These are the activations of a small network on made-up records, seen along a few directions, one row for each record.
After each row come some of the record's fields: B, K, H, V, L, U.
Not every record has every field; a missing one is written none.
Other fields move the rows too, some of them a lot.
In the rows, zero is written as 500.
Strong random noise was added to every row along 24 fixed directions; ignore it. To show where, here is one row again and again, with new noise each time:
[476 489 605 488 618 582 545 617 508 675 640 413 500 486 494 503 619 415
 606 463 353 696 643 462 474 633 411 490 465 590 447 431 528 396 552 493]
[477 562 592 484 514 692 658 563 362 380 383 527 466 512 581 562 552 591
 466 551 714 502 328 402 387 312 633 455 532 577 623 484 573 542 646 331]
[320 366 394 434 527 397 444 365 554 501 583 599 509 483 482 339 504 662
 310 422 451 624 479 368 613 487 445 526 594 563 465 473 493 579 476 543]
[282 370 292 464 444 334 582 314 598 437 773 430 571 514 525 434 598 527
 339 458 435 498 464 409 772 458 395 456 657 443 460 495 649 560 653 432]
[729 558 468 408 595 620 523 518 432 684 393 416 239 428 326 636 449 532
 591 753 380 300 428 497 623 672 308 547 429 520 454 521 449 459 385 518]
[461 609 711 722 508 551 689 750 516 557 573 538 569 423 585 457 515 383
 439 582 337 440 512 552 546 333 531 534 475 501 651 382 684 476 534 483]
[551 355 491 673 487 552 337 571 739 739 518 524 592 616 412 465 323 403
 544 315 389 458 582 672 267 567 430 605 363 395 480 406 341 559 242 720]
[452 394 307 482 664 460 555 399 624 438 636 479 428 508 716 456 440 491
 536 409 493 430 549 468 639 548 482 309 644 460 384 391 533 569 651 566]
[462 487 624 544 510 395 697 396 516 342 510 498 358 444 478 552 378 555
 482 580 563 452 327 473 650 526 631 711 774 529 586 442 558 599 479 437]
[524 547 546 448 446 679 476 449 337 352 298 553 359 345 633 706 522 431
 626 572 507 639 748 521 571 566 670 447 262 591 519 532 456 491 548 221]
[598 627 433 620 450 676 449 436 524 645 549 684 339 581 535 347 449 573
 611 463 636 359 466 520 537 543 493 495 725 336 478 421 411 258 449 500]
[502 538 406 512 399 448 768 577 244 652 456 764 521 348 754 579 505 571
 314 405 524 318 472 545 525 438 643 503 436 570 514 353 455 568 366 618]
[493 508 562 653 596 573 539 511 428 578 444 379 606 503 524 421 565 630
 694 519 390 511 411 553 537 621 639 753 412 514 579 552 567 581 446 430]
[475 474 543 675 587 587 629 408 442 207 497 443 411 530 685 583 514 382
 591 433 346 648 543 352 530 766 689 745 554 722 482 376 532 694 495 382]
[528 506 442 668 407 342 478 399 430 532 443 355 493 480 508 586 571 514
 362 755 401 347 300 574 249 477 506 733 439 660 451 629 563 346 499 646]
[641 675 618 481 441 519 454 647 454 444 490 424 333 547 453 475 350 442
 596 574 663 567 497 556 388 497 447 235 414 387 585 495 441 584 428 508]
[691 424 399 663 469 562 512 503 437 579 423 448 545 431 663 357 576 583
 632 505 521 522 520 470 351 435 605 419 380 475 440 371 416 402 402 465]
[646 613 449 494 479 445 607 601 350 509 541 466 426 282 606 487 557 633
 457 779 338 371 616 609 485 634 454 381 451 627 287 502 604 503 521 612]
[713 406 448 426 475 694 547 705 470 604 420 445 443 406 446 471 424 723
 444 572 507 456 408 541 296 363 351 329 283 620 441 469 445 644 438 584]
[670 330 534 501 499 574 489 381 534 383 435 281 586 464 425 653 649 458
 578 613 473 461 530 528 501 501 465 440 297 566 458 583 439 466 580 365]
[553 559 514 457 506 500 586 501 591 572 493 390 493 538 402 549 409 476
 584 523 571 283 337 494 539 307 448 411 459 580 454 581 475 440 583 669]
[422 651 456 547 534 448 436 600 491 660 647 458 688 509 525 442 696 507
 508 539 501 567 527 512 277 532 562 341 487 466 352 358 650 559 541 515]
[517 430 586 355 533 575 501 639 423 593 587 515 628 485 463 514 616 460
 610 347 379 671 684 556 457 586 458 327 415 442 432 466 543 553 475 422]
[639 573 459 648 425 643 451 635 456 524 599 607 635 331 671 424 640 647
 527 481 348 469 550 670 501 469 584 296 355 510 386 416 604 587 558 368]
[460 361 390 473 554 493 461 629 285 617 514 544 446 548 731 301 453 598
 570 408 404 522 422 753 346 413 459 424 569 231 642 571 738 432 514 514]
[507 541 650 526 528 522 375 370 704 466 549 512 461 443 323 494 404 622
 532 454 477 657 519 554 629 736 567 581 540 570 407 443 323 684 348 539]

[482 519 432 486 550 480 411 383 587 474 466 454 541 502 536 516 524 494
 405 514 506 461 496 577 522 470 502 385 411 532 416 526 419 480 528 686] : B: b3 / K: k2 / H: h2 / V: v2 / L: l4 / U: u7
[589 441 414 578 520 524 487 558 388 660 469 527 504 387 639 512 566 650
 406 488 328 431 337 548 620 497 456 522 365 451 618 550 484 504 477 408] : B: b2 / K: none / H: none / V: v2 / L: l4 / U: u4
[521 264 400 459 720 556 564 506 323 551 448 327 418 470 696 373 533 683
 673 560 541 504 412 691 619 519 470 535 466 332 760 523 672 552 594 352] : B: b2 / K: none / H: none / V: v2 / L: l4 / U: u4
[440 469 444 623 410 401 548 311 359 587 452 531 685 254 640 397 800 607
 543 691 639 509 663 653 486 434 803 646 486 571 415 251 616 322 475 438] : B: b1 / K: none / H: none / V: v2 / L: l1 / U: u2
[578 571 582 561 396 428 347 536 589 537 566 530 350 348 379 633 459 482
 545 627 547 616 610 526 530 659 496 566 452 535 521 425 432 546 450 259] : B: b3 / K: k1 / H: h1 / V: v2 / L: l1 / U: u2
[492 453 391 504 818 525 360 522 534 678 326 400 472 456 629 515 533 707
 442 665 586 477 417 531 316 596 501 500 329 570 524 512 425 570 560 626] : B: b3 / K: k1 / H: h2 / V: v1 / L: l1 / U: u2
[516 550 622 405 428 480 709 542 498 520 477 480 606 377 438 656 560 415
 528 541 564 544 695 457 479 527 626 399 502 491 363 352 447 520 419 478] : B: b1 / K: none / H: none / V: v1 / L: l1 / U: u4
[564 629 687 693 488 238 239 742 604 486 687 506 564 362 544 360 464 639
 305 737 538 502 576 797 381 524 367 319 264 589 608 676 500 570 688 624] : B: b3 / K: k2 / H: h2 / V: v1 / L: l1 / U: u2
[357 599 258 436 371 366 462 330 371 569 397 432 366 452 451 317 380 532
 579 615 511 560 698 467 674 617 525 673 331 589 441 439 479 609 218 686] : B: b2 / K: none / H: none / V: v2 / L: l4 / U: u4
[512 551 563 498 534 501 524 710 632 677 657 577 497 413 399 706 435 542
 628 479 327 391 486 506 316 616 519 688 659 743 246 513 646 525 658 460] : B: b3 / K: none / H: none / V: v2 / L: l3 / U: u4
[692 469 591 660 526 494 415 507 513 426 595 349 488 419 553 539 607 337
 470 596 410 579 436 804 548 516 464 323 318 384 654 256 576 668 410 435] : B: b2 / K: none / H: none / V: v1 / L: l1 / U: u4
[179 459 414 510 529 301 519 470 635 549 431 683 570 342 622 436 367 554
 325 517 407 439 653 430 622 288 608 615 497 653 449 532 567 466 572 647] : B: b3 / K: k1 / H: h1 / V: v2 / L: l4 / U: u7
[610 402 439 598 300 468 533 476 570 329 510 550 547 544 484 600 376 622
 516 533 668 196 569 515 320 560 510 701 502 724 389 726 404 525 646 490] : B: b2 / K: none / H: none / V: v1 / L: l4 / U: u4
[453 652 619 570 559 763 615 678 697 530 646 609 471 466 537 435 446 561
 551 446 533 472 586 435 626 453 492 431 647 595 448 432 531 457 701 439] : B: b1 / K: none / H: none / V: v2 / L: l4 / U: u7
[572 480 503 365 710 247 471 385 541 463 428 451 600 548 503 495 432 606
 488 419 591 353 430 490 611 627 493 329 445 505 429 688 256 584 468 803] : B: b1 / K: none / H: none / V: v2 / L: l4 / U: u7
[534 300 576 503 471 555 473 289 528 466 510 504 656 472 447 456 670 640
 597 370 563 593 360 644 505 396 669 590 639 457 498 458 527 399 504 341] : B: b2 / K: none / H: none / V: v1 / L: l3 / U: u4
[315 535 478 443 676 548 462 559 599 824 438 587 546 478 464 517 426 507
 664 355 437 485 524 472 670 479 581 618 445 466 551 464 511 512 458 507] : B: b3 / K: k1 / H: h2 / V: v2 / L: l1 / U: u4
[440 406 402 357 521 587 522 430 530 490 535 509 445 417 477 562 510 581
 414 376 395 639 352 445 549 432 506 479 563 658 383 341 562 676 500 496] : B: b2 / K: none / H: none / V: v2 / L: l1 / U: u4
[427 637 441 338 444 480 503 236 460 434 470 435 512 588 257 522 564 606
 645 527 782 467 414 417 631 649 621 646 631 553 407 505 454 620 417 487] : B: b3 / K: k1 / H: h2 / V: v2 / L: l1 / U: u2
[508 407 544 438 464 560 550 521 293 560 493 522 266 416 529 532 542 546
 393 559 504 706 351 659 315 472 474 661 589 623 595 390 606 417 458 518] : B: b3 / K: k2 / H: h2 / V: v1 / L: l3 / U: u4
[538 565 476 444 523 412 404 454 422 590 512 527 500 512 422 566 591 449
 607 520 739 541 395 562 460 454 596 441 446 449 567 359 532 573 473 383] : B: b3 / K: k2 / H: h2 / V: v1 / L: l4 / U: u7
[473 440 328 377 437 509 663 303 420 538 398 477 523 514 564 598 594 366
 353 406 393 445 459 370 578 415 494 419 546 417 380 433 401 328 364 653] : B: b3 / K: none / H: none / V: v2 / L: l1 / U: u2
[627 478 426 358 344 559 614 330 293 247 489 469 461 386 519 722 693 444
 640 564 479 463 547 531 529 535 642 461 580 640 283 456 663 479 600 246] : B: b2 / K: none / H: none / V: v2 / L: l3 / U: u4
[538 525 697 443 653 392 412 451 575 504 564 570 595 567 244 530 581 492
 394 500 526 470 290 489 501 605 486 503 749 407 514 332 511 666 369 527] : B: b2 / K: none / H: none / V: v2 / L: l1 / U: u4
[415 393 361 668 546 352 500 619 535 587 617 529 645 591 595 571 618 337
 330 450 325 388 486 288 405 461 379 671 391 659 551 553 575 462 643 473] : B: b3 / K: k2 / H: h2 / V: v2 / L: l4 / U: u7
[549 729 443 514 315 464 452 400 383 524 491 547 445 449 579 542 473 678
 732 387 533 545 353 585 524 628 762 573 621 448 363 703 446 389 473 406] : B: b3 / K: k1 / H: h2 / V: v1 / L: l4 / U: u7
[545 548 569 422 573 486 448 530 482 486 407 500 360 652 318 521 403 227
 562 644 473 407 705 368 371 589 314 503 470 570 446 505 465 394 405 688] : B: b1 / K: none / H: none / V: v1 / L: l3 / U: u1
[692 414 370 413 331 631 503 428 478 435 499 436 536 608 323 487 492 444
 780 421 663 352 538 616 591 464 464 389 463 252 505 446 531 599 387 313] : B: b1 / K: none / H: none / V: v1 / L: l1 / U: u4
[516 417 496 537 530 506 242 225 464 302 438 503 690 638 450 340 600 524
 688 345 511 443 368 693 621 456 633 555 461 476 550 566 570 586 476 497] : B: b2 / K: none / H: none / V: v2 / L: l4 / U: u4

Here are new rows. What are their fields?
[397 596 748 700 483 163 346 663 584 557 580 638 681 451 487 466 534 333
 551 523 509 658 711 334 344 508 654 556 560 414 583 506 521 344 549 276] : B: b1 / K: none / H: none / V: v2 / L: l1 / U: u2
[359 535 379 471 512 283 540 421 277 515 348 549 518 390 624 351 547 494
 364 594 364 470 551 410 661 358 536 583 289 723 521 540 559 441 407 724] : B: b1 / K: none / H: none / V: v2 / L: l4 / U: u7
[523 556 487 469 421 182 566 468 291 680 572 378 521 406 444 439 733 439
 431 671 642 645 472 442 524 526 487 461 489 356 605 322 516 410 325 438] : B: b1 / K: none / H: none / V: v1 / L: l1 / U: u2
[537 629 705 434 433 386 557 499 372 479 484 483 528 551 394 702 562 313
 535 484 655 578 510 482 437 591 574 522 439 559 558 524 386 483 436 489] : B: b2 / K: none / H: none / V: v1 / L: l4 / U: u7
[839 416 450 548 356 609 556 349 486 252 417 357 538 444 583 707 541 377
 696 497 472 284 614 743 534 615 599 369 366 458 328 489 397 516 444 473] : B: b1 / K: none / H: none / V: v2 / L: l1 / U: u2
[516 705 693 457 429 627 507 523 499 508 437 577 371 469 384 601 480 541
 301 575 451 610 426 469 436 588 489 492 627 503 462 518 382 414 373 555] : B: b2 / K: none / H: none / V: v1 / L: l4 / U: u4
[417 418 421 458 293 360 720 462 493 452 667 363 452 590 466 488 360 416
 477 354 697 529 430 500 506 394 431 571 544 580 556 465 470 582 476 657] : B: b1 / K: none / H: none / V: v2 / L: l4 / U: u7
[505 627 400 578 434 551 511 453 415 381 417 515 450 368 642 623 539 511
 291 627 319 421 394 627 588 485 574 455 379 535 472 458 597 638 456 507] : B: b1 / K: none / H: none / V: v2 / L: l4 / U: u7
[503 585 516 553 619 381 470 621 518 471 565 507 589 524 703 327 402 536
 639 281 429 522 484 574 459 512 611 358 474 577 423 524 503 611 515 771] : B: b3 / K: k1 / H: h2 / V: v2 / L: l1 / U: u2
[477 459 386 454 478 500 768 489 449 726 466 460 521 367 597 699 546 565
 277 533 470 301 445 569 637 531 460 585 375 565 489 460 392 514 436 688] : B: b1 / K: none / H: none / V: v1 / L: l1 / U: u2
[506 578 342 622 462 615 594 526 582 508 493 468 295 473 598 571 330 386
 472 550 431 455 504 502 665 489 468 545 371 490 567 387 483 620 432 506] : B: b3 / K: k2 / H: h2 / V: v1 / L: l4 / U: u7
[525 527 590 526 680 530 528 451 458 473 244 651 428 466 557 659 468 417
 408 519 356 449 431 295 507 577 645 613 600 503 516 402 402 484 354 479] : B: b2 / K: none / H: none / V: v2 / L: l1 / U: u4
[511 512 458 552 559 656 487 519 784 527 540 499 421 348 421 587 402 769
 238 672 567 430 387 517 518 563 449 488 552 578 422 313 431 811 523 492] : B: b2 / K: none / H: none / V: v2 / L: l1 / U: u4
[538 387 422 514 645 641 569 533 591 532 515 524 487 537 609 591 512 332
 546 367 389 366 488 474 490 396 450 494 469 685 429 374 538 459 610 624] : B: b3 / K: k1 / H: h2 / V: v1 / L: l1 / U: u2
